Each row below holds a small network's activations on one record, seen along a few directions.
Each row is followed by the record's values for the fields F, P, C, U.
A field that a record lacks is written none.
The largest differences between rows may come from other fields.
19  23  -23  -5  -9  2  -6  -17  34  -3  -19  -7  40
F: f3 / P: none / C: c1 / U: u2
-20  -15  9  10  -11  -36  -13  56  -74  -29  26  15  2
F: f3 / P: p1 / C: c3 / U: u2
-25  -47  10  20  14  -2  -6  6  -47  1  26  19  -22
F: f2 / P: p1 / C: c2 / U: u1
14  31  -19  8  -12  -15  -18  18  18  -26  16  -19  2
F: f3 / P: none / C: c1 / U: u1
-21  -33  12  7  10  25  17  -1  -49  -3  23  38  -27
F: f3 / P: p1 / C: none / U: u2
-16  -34  0  -1  11  30  7  -7  -31  42  9  -14  2
F: f3 / P: none / C: c3 / U: u1
25  51  11  4  -36  -62  -26  39  15  -53  17  -23  3
F: f1 / P: none / C: c2 / U: u2
-1  -24  3  -7  -10  -13  12  -13  22  15  15  -24  4
F: f2 / P: none / C: c2 / U: u1
-34  -36  24  -9  2  18  19  8  -69  -17  35  42  -24
F: f3 / P: p1 / C: none / U: u2
1  43  -22  -9  2  26  15  -54  59  39  -13  -26  8
F: f3 / P: none / C: none / U: u1
38  16  -2  -10  -15  -20  23  16  21  -17  12  -4  14
F: f1 / P: p1 / C: none / U: u2
-10  7  -2  -11  23  34  20  -48  41  61  -19  -18  -11
F: f2 / P: none / C: none / U: u1
-7  25  -17  -8  -9  -32  -27  29  9  -20  14  -18  8
F: f3 / P: none / C: c3 / U: u2
-20  -60  10  -27  55  55  24  -33  -36  56  17  22  -13
F: f3 / P: p1 / C: none / U: u1
-3  -20  -15  -7  30  41  -8  -48  14  46  -30  -12  4
F: f3 / P: none / C: c1 / U: u1
12  -6  12  -1  31  24  11  -30  11  46  -38  9  -10
F: f1 / P: p1 / C: none / U: u2
42  36  -7  -3  -22  -48  2  29  -12  -6  12  -19  1
F: f1 / P: p1 / C: c1 / U: u2
-13  -75  23  -3  18  34  0  -30  -63  6  25  42  12
F: f3 / P: p1 / C: c2 / U: u2
-9  -18  -4  11  -3  -5  -15  17  -20  -30  12  -19  -13
F: f2 / P: none / C: c2 / U: u1
28  28  -2  19  -31  -47  -26  56  5  -51  -14  -25  -5
F: f1 / P: none / C: c2 / U: u2
5  45  4  -20  -34  -11  -6  -3  -4  6  9  -24  6
F: f3 / P: none / C: c2 / U: u2
6  -16  6  30  -23  -25  -5  17  -31  -27  31  3  -16
F: f2 / P: p1 / C: c2 / U: u1
-9  -53  22  -29  7  37  -4  12  -55  26  5  23  2
F: f3 / P: none / C: c1 / U: u2
11  -20  7  -8  16  41  18  -11  -12  21  -3  1  -3
F: f3 / P: none / C: none / U: u2
4  -21  7  5  -2  9  10  2  -16  15  1  -27  7
F: f1 / P: none / C: c2 / U: u1
-3  4  -15  30  -13  -20  -14  33  -35  -10  36  11  1
F: f3 / P: p1 / C: c3 / U: u1
-14  -37  26  -17  15  20  18  -8  -10  11  2  16  -20
F: f2 / P: p2 / C: none / U: u2
-33  -36  25  -2  -7  -6  -11  28  -70  -38  22  1  -10
F: f3 / P: none / C: c2 / U: u2
3  27  14  10  -6  -3  0  24  27  -14  -25  -5  -7
F: f1 / P: none / C: none / U: u2
-21  -16  11  8  35  35  -2  -28  40  32  -8  3  -21
F: f2 / P: none / C: none / U: u1
62  93  -24  22  -53  -80  -7  28  64  -63  -19  -57  33
F: f1 / P: none / C: c1 / U: u2
20  12  1  5  -46  -15  -15  32  -9  -14  3  -16  -13
F: f2 / P: none / C: c2 / U: u2
-25  -16  -13  12  -13  -31  -5  50  -61  -26  26  11  2
F: f3 / P: p1 / C: c3 / U: u2
7  14  -8  2  7  -28  12  24  10  -20  -6  6  -5
F: f1 / P: p1 / C: none / U: u2
-3  16  -15  -10  -16  -38  -2  39  -10  -23  23  -23  28
F: f3 / P: none / C: c3 / U: u2
21  40  -2  17  -55  -43  -17  55  -8  -56  6  -12  1
F: f1 / P: none / C: c1 / U: u2
-31  -58  25  -25  1  23  -11  16  -61  -7  22  24  -2
F: f3 / P: none / C: c2 / U: u2
15  -22  15  -15  0  17  -15  10  -25  22  -11  -8  -8
F: f1 / P: none / C: c2 / U: u2
30  50  -24  3  -25  -9  -9  -42  56  -7  -36  -27  34
F: f3 / P: none / C: c2 / U: u2
-21  -5  -9  -17  29  10  11  2  -12  -5  5  19  -10
F: f3 / P: p1 / C: none / U: u2
-5  -6  2  7  -5  -19  -15  36  -46  -49  6  -16  -5
F: f3 / P: none / C: c2 / U: u2
-9  -3  21  10  -14  -26  -14  44  -48  -47  7  -8  -3
F: f3 / P: none / C: c2 / U: u2
9  17  -21  0  -30  -58  -1  21  3  -18  -7  -11  -6
F: f2 / P: p1 / C: c1 / U: u2
-32  -45  31  -22  39  73  13  -65  9  41  5  38  26
F: f3 / P: none / C: none / U: u2
19  33  17  -10  -16  -8  13  -6  13  26  -3  -2  -14
F: f2 / P: p1 / C: none / U: u2
26  22  -18  6  -12  -20  -9  -18  24  15  -45  -4  13
F: f1 / P: p1 / C: c2 / U: u2
-17  -29  2  19  0  2  1  16  -65  -16  40  15  -11
F: f3 / P: p2 / C: c1 / U: u1
-2  -12  -22  -22  -5  1  2  -5  14  7  -14  -5  26
F: f3 / P: none / C: c1 / U: u2
21  37  -27  17  -25  -43  -25  35  11  -21  30  -3  5
F: f3 / P: p1 / C: c3 / U: u1
4  -29  32  -25  13  33  -14  -12  -23  23  16  17  5
F: f1 / P: none / C: c2 / U: u2
-7  -53  1  -30  -6  11  13  1  -33  -7  12  -2  7
F: f3 / P: none / C: c2 / U: u2
10  11  -5  30  0  -10  -4  -51  49  35  -32  -7  16
F: f2 / P: p1 / C: c2 / U: u1
2  -7  3  13  15  22  8  -40  40  25  -2  21  -3
F: f2 / P: p1 / C: none / U: u1
17  13  -10  15  -4  -33  -22  24  -11  -27  10  -6  -12
F: f1 / P: p1 / C: c2 / U: u1

Which values does each new row have?
-25  -8  3  -6  -19  2  11  17  20  -4  -10  10  -19
F: f2 / P: none / C: none / U: u2
-5  -7  3  -29  7  22  -8  -16  -26  31  -4  -13  -15
F: f3 / P: none / C: c2 / U: u2
-20  -11  16  6  22  49  18  -75  1  45  -25  28  14
F: f3 / P: p1 / C: none / U: u2
3  -4  11  -11  8  20  26  -2  -45  22  19  0  -12
F: f3 / P: p1 / C: none / U: u2
2  -35  3  -3  22  29  -10  -57  15  29  7  24  15
F: f3 / P: p1 / C: c2 / U: u1
18  -24  15  -13  26  9  -11  -14  -22  32  10  3  -14
F: f1 / P: p1 / C: c2 / U: u1
-24  -17  -7  -26  47  64  13  -58  14  78  -22  -3  -20
F: f3 / P: none / C: none / U: u1
-35  -17  19  -8  16  31  9  2  -25  -5  3  8  -7
F: f3 / P: none / C: none / U: u2
-26  -14  8  4  16  49  18  -66  16  51  -23  39  23
F: f3 / P: p1 / C: none / U: u2
30  63  -18  25  -25  -62  -13  32  42  -19  -7  -56  22
F: f1 / P: none / C: c3 / U: u1
-1  28  17  -1  14  -27  0  13  17  -12  -5  8  -2
F: f1 / P: p1 / C: none / U: u2
-23  -70  14  -24  23  19  -7  -3  -75  -1  18  32  -17
F: f3 / P: p1 / C: c2 / U: u2
1  -1  -6  -7  -1  10  7  8  -28  -28  18  21  -15
F: f3 / P: p1 / C: none / U: u2
-7  -3  4  -17  -15  -13  -19  26  -48  3  15  15  -5
F: f3 / P: p1 / C: c3 / U: u2
8  38  -7  11  4  13  -5  -17  72  10  0  -11  -4
F: f2 / P: none / C: none / U: u1
6  24  17  19  -13  -25  8  35  -14  -21  15  19  -5
F: f1 / P: p1 / C: none / U: u2
-14  -33  6  -3  -1  -31  -2  22  -52  -32  26  10  -21
F: f2 / P: p1 / C: c2 / U: u2
-18  -29  8  -11  70  71  9  -91  52  53  -19  11  25
F: f3 / P: none / C: none / U: u1
-15  20  -33  3  -3  -13  -24  21  18  -8  17  -18  11
F: f3 / P: none / C: c3 / U: u1
12  -17  36  -7  14  35  13  -17  16  8  -1  9  23
F: f1 / P: none / C: none / U: u2
27  20  5  8  -28  -55  -20  41  7  -58  -5  -30  -11
F: f1 / P: none / C: c2 / U: u2
-1  -18  22  -7  -9  16  -23  5  -7  7  15  24  -2
F: f2 / P: none / C: c2 / U: u2
23  4  2  17  -34  -21  -2  30  -12  -38  -1  -14  11
F: f1 / P: none / C: c2 / U: u2
2  -11  -7  1  -32  -10  -12  30  -45  -55  23  -3  -16
F: f3 / P: none / C: c2 / U: u2
-8  -9  -30  6  -7  -24  -18  30  -29  -15  23  11  -6
F: f3 / P: p1 / C: c3 / U: u1
-3  -35  14  -20  -26  7  -5  19  -52  -35  30  15  -1
F: f3 / P: none / C: c2 / U: u2
-1  -6  8  13  -4  -40  -12  37  -54  -36  14  5  -14
F: f1 / P: p1 / C: c2 / U: u2
